Each row below holds a small network's activations on one input, seen along a few directions.
Each table varies a few parts of the input and shows all the possible inputs, shuffled.
A made-up example of a description, with smaller parts first: one of 8 places around a ring, together with either a single point or one of 9 places along a line or (one of 3 separate values, together with one of 6 places along a line).
Shared parts are said once, and a part with two or three values counts as separate values.
In the rows, 128 means zero.

Other details of the inputs shift rows strongly along two fixed directions, in all tables alike. That doesn't count.

A family of inputs:
x1: [189 202 105 142 116 107 169  67 128  79  83 205]
x2: [182 101 104 162 160 106  96 170  74 212 232 135]
x3: [181 185 175  98  64 148 148  93 131  95  80 214]
x4: [ 35  84 123  62 124 154 153 140 155  66  91  85]
x5: [ 38 100 130  65 100 172 132 133 180  68  77  46]
x6: [127 118 108 135 141 139 113 129  93 150 166 123]
x7: [232 180 132 150 123  92 145 125 117 115 122 209]
x8: [138 136 158 100 109 154 141 153 133 161 142 146]
x9: [204 200 141 125 109 124 160  75 118  56  75 218]
x10: [136  89 118 116 124 116 122 162 121 139 163 134]
x11: [181 119 138 121 112 130 128 127 101 149 125 188]
x12: [117  41 172 155 182  76 129 148  93 212 219  40]
x13: [122 123  92 178 185 130  82 137 138 202 172  75]
x14: [ 58 137 116  96 109 158 107 104 132  70  68  67]
x15: [139  91  64 199 196  84  98 177 114 237 235 102]
x16: [187 186 155 134  97 129 124 111 101 147 120 196]
x17: [ 52 133 114 118 141 154  99 111 167  75  87  51]
x18: [161 101 150 133 136 150  71 147 124 210 162 125]
x19: [194 203 123 168 118 109 145  99 136 143 117 196]
x20: [ 55 156 122 127 109 132 132 108 168  57  78 108]
x21: [ 68  73 112  76 126 122 156 168 156  94 112 102]
x22: [ 18  59 164 157 133 131 165 130 138  79  90  51]
Each input here is: either one of 2 separate values or (one of 4 places along a line, together with one of 5 places along a line).
Which other rows belong to the same alternative as x22? List them by row number. -> x12

A family of inputs:
x23: [ 67 123 108 148 143 140 126 123 140 127 134  97]
x24: [194 133 139 128 138 137  90 145 121 182 159 151]
x25: [188 154 163 133 103 156 132 136 121 178 147 166]
x26: [113 166 133  93  86 129 175 118 138  52  77 195]
x27: [133  83 151 131 127 127 123 138 122 145 144 109]
x28: [157 194 113 121 105 107 151  81 149  43  48 168]
x29: [111 125 110 114 138 141 101 134 128 125 116 106]
x30: [213 167 157 153 114 144 120 130  98 192 146 195]
x31: [113 114 144 135 120 150 109 140 137 161 149 127]
x32: [ 83 113 162  83 108 129 157 122 153  65  71  94]
x33: [157 127 126 171 153  96 136 134 116 156 154 126]
x34: [104 173 135 112  90 130 153  81 136  65  62 151]
x35: [ 93  96  81  97 138 123 120 155 136 120 148 118]
x36: [ 89  78 114 160 172 117 126 143 121 158 173  68]
x37: [159 108 150 142 140 125 121 147 101 161 151 126]
x38: [103 143 106 167 132 125 135 113 143 129 127 126]
x39: [164 140 104 147 154 124 109 123 121 156 154 130]
x40: [ 43  44  97 113 158 109 139 172 124 147 178  75]
x41: [124 167 121  99 102 124 131  84 139  38  66 141]
x42: [248 165 150 120 115 143 118 130 108 187 149 176]
x43: [ 31  78 123 123 151 112 118 139 137  99 137  44]
Changing only one part turns x40 into x26. The same change can be made to x36. Which row results? -> x23
What is each input in this table made of? -> one of 3 separate values, together with either a single point or one of 6 places along a line
List by row number the other rows that have the choice among 3 separate values in common with x29. -> x24, x28, x35, x39, x41, x42

A family of inputs:
x44: [167 124 135 121 128 132 128 137 116 152 143 145]
x45: [156 132 127 137 133 123 128 141 123 163 153 150]
x46: [ 96 128 106 117 134 125 122 123 137 101 120 109]
x47: [158 149 128 153 139 129 115 121 119 165 148 133]
x48: [ 93 122 101 128 140 126 114 127 139 102 122 107]
x49: [162 119 134 167 152  91 144 125 104 148 154 137]
x50: [ 99 121 118 105 127 125 130 128 145  96 108 112]
x51: [ 94 123 126 128 131 134 124 125 149 114 116  96]
x52: [ 86 126 106 129 132 128 129 125 140 107 129 115]
x53: [ 91 106 150 112 114 142 126 132 135 120 115  94]
x54: [163 123 144 142 133 140 120 135 117 178 152 130]
x55: [155 122 133 134 134 135 131 144 114 168 158 147]
x56: [ 94  98 140  92 114 135 128 140 132 107 115 104]
x57: [187 208 138 119  80 119 166  79 129  43  43 220]
x58: [155 117 151 121 118 133 131 146 111 164 152 150]
x59: [ 91 130 111 144 140 132 111 120 140 118 119  99]
What is each input in this table made of? -> either a single point or (one of 3 separate values, together with one of 5 places along a line)
A walk changes only the place on the line of 5. It starts at x56 and steps to x44. List the rest of the walk in order. -> x50, x46, x48
